A small network was trained on invented records. Each row is its activation on one of them, seen along a few directions.
Each row is followed by the record's values for the fields Zas, Dar, Vof, Gop, Zugun.
Not every record has every field; a missing one is written missing.
The largest differences between rows may come from other fields.
Random noise pushes rows far along 13 fixed directions. That doesn't count. These rows show it; they differ only by the noise:
[ 109   -2  335 -178 -182   81  -58  245  380   13   85  -55 -114  130
 -125  460  162  -12 -125  -40 -294  213   30  377  246  -36   13 -148
   56 -191  153  -57  246  160 -113]
[ 163  182  181  300  -62  -49  169 -109  287  -49  144 -146 -204   20
 -291 -160   76   91  316 -582 -298  293   69  102   70  290   31   68
  179 -278  274  208  -80   45 -136]
[ 152  186  379  245 -646  162   59 -104  211   35 -315 -255 -110  115
   24  159 -451 -780  339 -631  300 -461   64 -127  378  384 -130  408
 -566   -5  176  171  462  111 -344]
[ 342  307 -324  138  171  110   68  343  117   88  252 -232  119 -316
   82  -53   72    6  -90  -68  199  -68   73  185 -552 -193  238  191
  247 -450 -117 -263 -167  -25  485]
[-145 -213 -150 -153  237 -197 -230 -520  274  718  364  363  225  192
   22  219  -53  475 -171  704 -306 -293  222  735  -12  143 -365   48
   30 -368   71  314   87  179 -548]
[ -86  -57   67    4 -132   83  123  235  121  -28   37 -189  100   41
  -35   50  -42  168   66  -45 -145   66   75  214  -10  -10  237 -226
  -14 -152  -23 -148  159   19    4]
[  77  278 -321   39  -83  242   35   12 -123  240  -29 -392  151  -72
  250 -321 -169 -254 -136  -18  -27   -6  -41  413 -189 -106  184   -5
   18 -342  -40   -7  180  289 -163]
[-398  117  467 -101  241 -222   29   38 -598 -279  -99  236  113  180
  137 -229  127  -96  349 -207  280  244  220 -365 -497    4  -68  -20
  143  353  112  164 -312 -254 -272]
[-261 -223  323   18  115   44  253  526 -249 -243   47 -147  124  122
  138 -286   77  144  297 -113  290  -62  186  -32 -202   -8  456  -77
 -198  399 -349 -226  -21 -356  153]
[  66  150  338 -294  203   90 -151  199 -137  -34  -38  198 -295   32
  -89  280  615 -843 -379 -301  113  266 -474 -404  172 -106 -232   98
  147  203   65  171 -305  -57  268]
[ 319 -233  333   71  -62  210   -7  344  362  117  661  -69  404  168
   63  380  178  116  329 -247  263 -175  -78  479 -257  140  367  219
  143 -342   95 -221  120 -209   90]
[ 437  309 -172 -185  244   49  205  151 -136 -226 -276 -535 -807  377
  -49 -502  330  -99  -63  192 -636  316  -12  128  128  -18  -35 -109
 -114  256 -380  481   92  731 -130]
[-475   24   94  -35 -320  156 -107 -217 -164  341 -105 -185  214  173
   17   89 -170 -177   -8   -4 -174 -300  236  107   37  174  193   97
 -109 -296 -125 -220  387   40  -97]
[-183  -41 -527   40 -233  -13   12 -305  -26  269 -419 -238  -57 -155
 -241 -162  -97  -63  144  267 -337 -330 -410  115  230   24 -293 -743
 -548  -27  -71  521   47  534 -246]
[ 101 -330 -451  279   13   19  640  528  309 -395   77 -218  202 -102
 -133  -94 -341  596  131  -39   31  -55 -103 -478 -142   45  429 -361
  -23 -128 -201 -323  -95 -284  665]

[-106 -192  -48  -74 -239    0 -264  -20  139   74    1  214  284 -282
 -150  403  170   64  -61  155   81  -92 -454   83   81 -230 -183 -534
  -99  -60  216   12  -39  -26   51]	<Zas:n2 Dar:missing Vof:missing Gop:missing Zugun:missing>
[-147  -92  193 -147  305  -91   75   39 -305 -124 -212  179 -311  159
   16 -164  213 -296 -131   29   81   17  -70 -462  185   67 -139  120
 -117  560 -251  199 -212 -156  106]	<Zas:n2 Dar:c2 Vof:b2 Gop:g2 Zugun:y1>
[ 277 -229 -716 -265  201  -70   58  -55 -114  -11   75   83  302  170
  267  -29 -128   51  -42  697  224 -205 -658  -85 -246 -248 -383 -486
 -259   89   97  504 -162  430 -310]	<Zas:n1 Dar:c1 Vof:b1 Gop:missing Zugun:y2>
[ 430   31  185  -38  250   82  -26  -68  268   38  417  167 -151  220
   72   41  209   28 -318 -120 -177  412  -38  201  152  103    1  479
  503 -177  182   27   -1  -61  -67]	<Zas:n2 Dar:c2 Vof:b2 Gop:missing Zugun:y2>
[ -46 -169  461   57  -23  -26   50    5   -1 -262  250  174  156  196
   71  -80    5  210  233 -386   64  471   16   92   95  104  149   29
  295  136  386  -56   -6 -263 -391]	<Zas:n1 Dar:c2 Vof:b2 Gop:missing Zugun:y2>
[ -10  430 -305  195 -217  -49  148  -36  120  -33 -434    2  -59 -555
  -46  -25 -477 -478 -259 -350  193   80  -23 -415   53 -141 -291  -56
  -79 -223  288   35 -163   20   97]	<Zas:n1 Dar:c2 Vof:b1 Gop:g2 Zugun:y1>
[ 223  334 -423  282  -24 -204  307   28  103 -139 -368 -119  -55 -313
    4 -119 -584   31  208    8  210 -290  293 -376 -414   29 -235   -2
 -207 -159  -34  173 -135  104  148]	<Zas:n2 Dar:c2 Vof:b1 Gop:g1 Zugun:y1>
[-128  -70  250 -223   56  101 -131  259  -28  -10   97  -80  -86  112
 -223  364  479  172  -66  110 -386  119   95   58  -83  -36  299 -135
  271 -123 -275 -329   49  -33  477]	<Zas:n2 Dar:c2 Vof:b2 Gop:g2 Zugun:y1>
[ -82 -189 -271  167  -58   70  177   -6   19  -86  -78 -338 -259   17
 -479  -65  195  236  225 -124 -462 -151 -125 -408  180  260  336 -175
  -28  -42 -405 -183  -51   42  689]	<Zas:n1 Dar:c2 Vof:b2 Gop:g2 Zugun:y1>
[ 732  387  175  -93  203 -168 -421 -182  142  189  179   69 -369   76
  -70  275  462 -336  389   48  123 -266    4  414 -336   62 -551  401
  -76  -44  124  622 -204  480 -282]	<Zas:n2 Dar:c2 Vof:b2 Gop:missing Zugun:y2>
[ 167  153  488 -246  211  152 -334  243  339  192  211   40 -696 -121
 -178   86  844 -274 -813 -125 -411  584   -4  599  738 -240   75  312
  272  144 -137 -214   24  -24  221]	<Zas:n1 Dar:missing Vof:missing Gop:missing Zugun:missing>
[-195 -173  465 -453   89  -34 -280    9 -462  -76   72  262  289  501
  284  258  260 -146  192  285  196   31 -106   55 -273  -70 -130 -133
   26  311  104  185   57   44 -498]	<Zas:n2 Dar:c1 Vof:b2 Gop:missing Zugun:y2>
[ 262    4  -92  126 -407  -44  132  312  413 -350 -220  -32  189 -327
  -66  368 -435  163  213 -129  177   73 -130   -8   13 -178 -108 -545
 -149 -123  399  -45   81   79  -67]	<Zas:n2 Dar:c2 Vof:b2 Gop:missing Zugun:y2>
[ 612  449   -9 -204   79  158   47  217 -273 -351 -182 -155 -104  118
  389  -22 -106 -550  -78 -135  158  458 -168  -94 -384 -164  -97  107
  375    3  216  178  -19  390 -188]	<Zas:n1 Dar:c2 Vof:b2 Gop:g1 Zugun:y2>
[ 203  184 -221  163  380  -53 -107 -362 -197  473   86  -64 -170 -108
  249 -724    6 -172  123   84  196 -271  155  592  -81  109 -172  425
 -196  192 -209  470 -161  193 -471]	<Zas:n1 Dar:c2 Vof:b2 Gop:missing Zugun:y1>
[  30  427  -39    0 -199  -86 -166 -138    9  202 -495  179  -60 -371
  244  230 -487 -512 -352  158  381 -364  362  -61  -45 -151 -475  314
 -235  -29   69   27  167   65 -157]	<Zas:n2 Dar:c1 Vof:b2 Gop:g1 Zugun:y1>
[-380  -61  413 -513   60 -111 -265  139 -355   -5 -182  137  -49  270
  146  240  269 -207  -38  381    5   83  101  229   18 -230 -178 -291
 -195  432  -47  117   69  183 -434]	<Zas:n1 Dar:c1 Vof:b1 Gop:g1 Zugun:y1>
[  92  -58  225   75  -80 -138   94 -154  214  -20   68  145   -6  255
  121   98 -397  124  147    1  106 -122  365   36   91  255 -139  383
  -97   32  143   65  205  -51 -370]	<Zas:n1 Dar:c2 Vof:b1 Gop:g1 Zugun:y2>
[  33  294 -596   90  509 -168  111 -260 -116  248   87  263  164 -217
  286 -281 -387  328 -468  420   50   38  454  -70 -565 -117 -149  416
  504 -398  -35 -107 -246 -126  100]	<Zas:n2 Dar:c1 Vof:b1 Gop:g2 Zugun:y1>
[   7  410   -4   53  199 -227  235  -13 -250 -386 -484   22 -479  -21
  150 -471 -309    7 -240   22  -62  347  517 -429  -48  -68 -176  265
   88  328  -91   62  -60    3  -69]	<Zas:n2 Dar:c2 Vof:b2 Gop:g1 Zugun:y2>
[  22 -582 -296    8  344  -46  306  -68  158   77  138  356  128  148
   -4 -133  -24  106 -231  247   81  -90 -652 -333  362  178 -209 -250
 -157  285  -50  419 -268 -235   43]	<Zas:n2 Dar:c1 Vof:b2 Gop:g2 Zugun:y2>
[-355 -352 -227   83  162   84  150   74 -158  182   29   78  298 -168
  -42 -120   25  143  -77  123  101 -273 -197 -241  -65   68  257 -209
  -23   57 -358 -185 -172 -371  487]	<Zas:n2 Dar:c1 Vof:b2 Gop:g1 Zugun:y1>
[-216  -75 -102   90 -178  220  -91  124  -75  155  140 -206  282 -263
  -21  -73  157  -92  -25 -183  142 -134 -222  130   -9 -143  363 -138
  -43 -147 -102 -331   22 -161  300]	<Zas:n1 Dar:c2 Vof:b1 Gop:missing Zugun:y1>
[-104  428  552  157 -373   56 -319 -171  -72   42  -29  178  303 -280
    4  364    5 -451  169 -627  301  118   88   13 -347   10 -100  217
  312 -388  537 -120    8 -236 -116]	<Zas:n2 Dar:c2 Vof:b2 Gop:g1 Zugun:y2>
[-481  217  -27   50 -169 -151   33   24 -292  -64 -295  182  555 -321
  450 -180 -788    0  -20    0  563   69  496   11 -393 -275  -25  -73
  -13  -36  313 -294   33 -262 -456]	<Zas:n1 Dar:c2 Vof:b1 Gop:missing Zugun:y2>
[ 505   37 -133 -109  -63   88  275  240   95 -294 -205  -97  -68  198
  363  -50 -329 -485 -143   43  300  103 -440 -126  150  -99 -267 -102
 -294  254  196  428  113  297 -370]	<Zas:n2 Dar:c1 Vof:b1 Gop:g1 Zugun:y2>
[  85  259  199  165  -34 -122  -82  130  139  -64 -104  -86 -367 -262
 -267   55  182  146  257 -121  -40 -136  415   97 -124  -12  -12  129
 -138   57 -171 -106  -56   14  255]	<Zas:n1 Dar:c2 Vof:b1 Gop:g1 Zugun:y2>
[  76  435  471 -120 -141  -57  -11 -301 -406 -310 -330  128 -228  515
  261  123 -268 -599   16 -162  188  -84  399 -831 -259  214 -348  792
   33  132  102  186  256   49 -254]	<Zas:n2 Dar:c2 Vof:b1 Gop:g2 Zugun:y1>
[  34   64 -143 -107  260   -1 -101  -92 -152  216   -6  124  -20  -97
   55  -51  192 -364 -212   68   93    2 -297   -5  -45  -57 -203    5
   64   39  -15  254 -277   50   44]	<Zas:n2 Dar:c2 Vof:b2 Gop:g1 Zugun:y1>
[  53   20 -126  391 -287 -108   54 -513  510  205  116  -33  -63   56
 -316   96 -330  525   71  -37 -421 -313  419  -56  168  428  -16  416
   41 -561   29 -106  303  -54  118]	<Zas:n2 Dar:missing Vof:missing Gop:missing Zugun:missing>
[-129  259   84  108 -383   78 -299 -247  364  363  299   25  326 -294
 -197  429   37 -151  -85 -444 -103  158  -28  377   14  -50  -34    5
  309 -803  581 -199   72    3 -137]	<Zas:n1 Dar:c1 Vof:b1 Gop:missing Zugun:y1>
[-333 -483  329 -323   -1  -91 -228  -27   84   36   91  443   21  239
 -348  796  382  154  -98  291 -202 -156 -158 -381  266  118 -118 -172
   66  136  -84 -182  -20 -218  373]	<Zas:n1 Dar:c2 Vof:b2 Gop:g2 Zugun:y2>
[-132  537  -77  145 -425  100  -52 -313 -188  -93 -520 -321 -300 -145
 -289   42 -154 -458  -32 -486 -402  158  136 -534   64  158   18  108
  214 -367   79 -186  141  247  292]	<Zas:n1 Dar:c2 Vof:b2 Gop:g1 Zugun:y2>

Which values does each new row have?
[  64  714 -190  144   12   50 -250  -27  171  424  -32  -81 -239 -567
  150 -126 -114 -501 -689 -179  236  -72  542  317   15 -285  -47  813
  101 -420  -12 -456   24  -70  215]	<Zas:n1 Dar:c1 Vof:b1 Gop:missing Zugun:y2>
[ -30    7 -232  322   48 -273  197 -129  150 -101  171  337  506 -348
  113 -137 -579  210  273 -334  528  175   16 -146 -306   -7 -189  -65
  169 -205  634   62 -413 -336 -312]	<Zas:n1 Dar:c2 Vof:b1 Gop:missing Zugun:y2>
[ 195  111  -93   90 -273  -49   45  129  530  150  -44 -287 -197 -161
 -326  333  -23  127  188   46 -287 -255  109  364   67   54  -98 -262
 -327 -335  -33  115  148  361   68]	<Zas:n1 Dar:c1 Vof:b1 Gop:g1 Zugun:y1>
[-253  186  124 -353   21 -117 -590   38 -107  158  175  270  255 -233
 -224  767  610   63 -122  243  -85   86    8  136 -508 -410 -139 -283
  441 -428  205 -291 -227    6  314]	<Zas:n2 Dar:c1 Vof:b2 Gop:missing Zugun:y1>
[ 114 -580 -163  -51    5   72  148  596  381  -51  379  261  788 -309
  190  566 -253  478   -5  293  510  -94 -336  279 -265 -259  223 -564
  103 -126  159 -373 -104 -387  262]	<Zas:n1 Dar:c2 Vof:b2 Gop:g1 Zugun:y1>
[-397  248 -254 -270  -36   -7  -40 -180 -242  -96 -150  117  165  174
   45  285 -195   37 -638  258 -367  332  214 -628 -218 -194   18   86
  562 -517  131 -463  109  -32  284]	<Zas:n2 Dar:c2 Vof:b1 Gop:missing Zugun:y2>
[-145    7    6   24   77  122   73 -237 -637  -25  -55 -337   86  300
  268 -830   55 -112  436 -179  -91  288 -206  356 -117  114  191 -258
  -14  303    9  437   19  304 -717]	<Zas:n1 Dar:c1 Vof:b2 Gop:g1 Zugun:y1>
[-479   95  -48   21  -11 -222   88 -256 -336  -83 -189  -22  102  167
   63 -226 -374  468  234  164 -223   78  658  -62 -290   77   65  -38
  130  -58   15 -143  114   26 -339]	<Zas:n1 Dar:c1 Vof:b1 Gop:g2 Zugun:y1>
[ 230  162 -216  -80 -195  217  -85 -105  -52   59   80 -287   49  212
  101   87  -32 -350 -110  -34  -47 -102 -192  -92  -50   24   95  262
   72 -324   16  -90  226  289   73]	<Zas:n1 Dar:c2 Vof:b1 Gop:missing Zugun:y2>
[ -90  142   63  196  132  -34 -120  -99   47  184   58  195 -157 -388
  -24 -255  129 -224 -368 -276  261   18   83  -54  224  -53  -31  453
   67  100  -41 -177 -208 -389  249]	<Zas:n1 Dar:missing Vof:missing Gop:missing Zugun:missing>
[ 438   31 -588   12 -112  242  118 -111  -25  -69  111 -306  161  215
  186  -80 -237  -66  -73  119  -54  -62 -387 -168 -133    4  110   68
  131 -331   46   -7  193  361   50]	<Zas:n1 Dar:c2 Vof:b1 Gop:missing Zugun:y2>
[  44  250  158  209 -388  256  -35  -23  150  -76   43  -76   91 -220
 -112  154  -68 -518 -114 -835   86  329 -233 -250  217   37  164  217
  319 -384  457 -323   44 -176  164]	<Zas:n1 Dar:c2 Vof:b1 Gop:missing Zugun:y2>
[ 236  310 -213  186 -466  128 -228    7  322  157  -47 -469 -103 -337
 -390  330   86  -78  334 -231 -220 -319   28  279  -73   -1  122 -101
 -149 -545  -10 -200  157  387  350]	<Zas:n1 Dar:c2 Vof:b1 Gop:missing Zugun:y2>
[ -79  -95  391  -66  106   36  -61  424 -218 -101  -13 -124  -59  -58
  272 -404  231   72  190   76  306   19  193  636   10 -260  238 -111
 -357  615 -266  -10   67 -105 -307]	<Zas:n2 Dar:c2 Vof:b2 Gop:missing Zugun:y1>
[ 212  489   -3  244 -316  -59   18 -147  -66 -247  -79 -258  175  -29
  198 -214 -463  316  379 -181  -11  183  541  218 -574  -16  101  164
  269 -419  317 -113  264  200 -393]	<Zas:n2 Dar:missing Vof:missing Gop:missing Zugun:missing>
[ 645 -208  100  194   78  -24   68   97  442 -163  545   10    8   78
  -90    0  191  264  555 -326  147  159 -358  423   30  118  -29  -28
   19   33  391  337 -195   78 -313]	<Zas:n1 Dar:c2 Vof:b1 Gop:missing Zugun:y2>
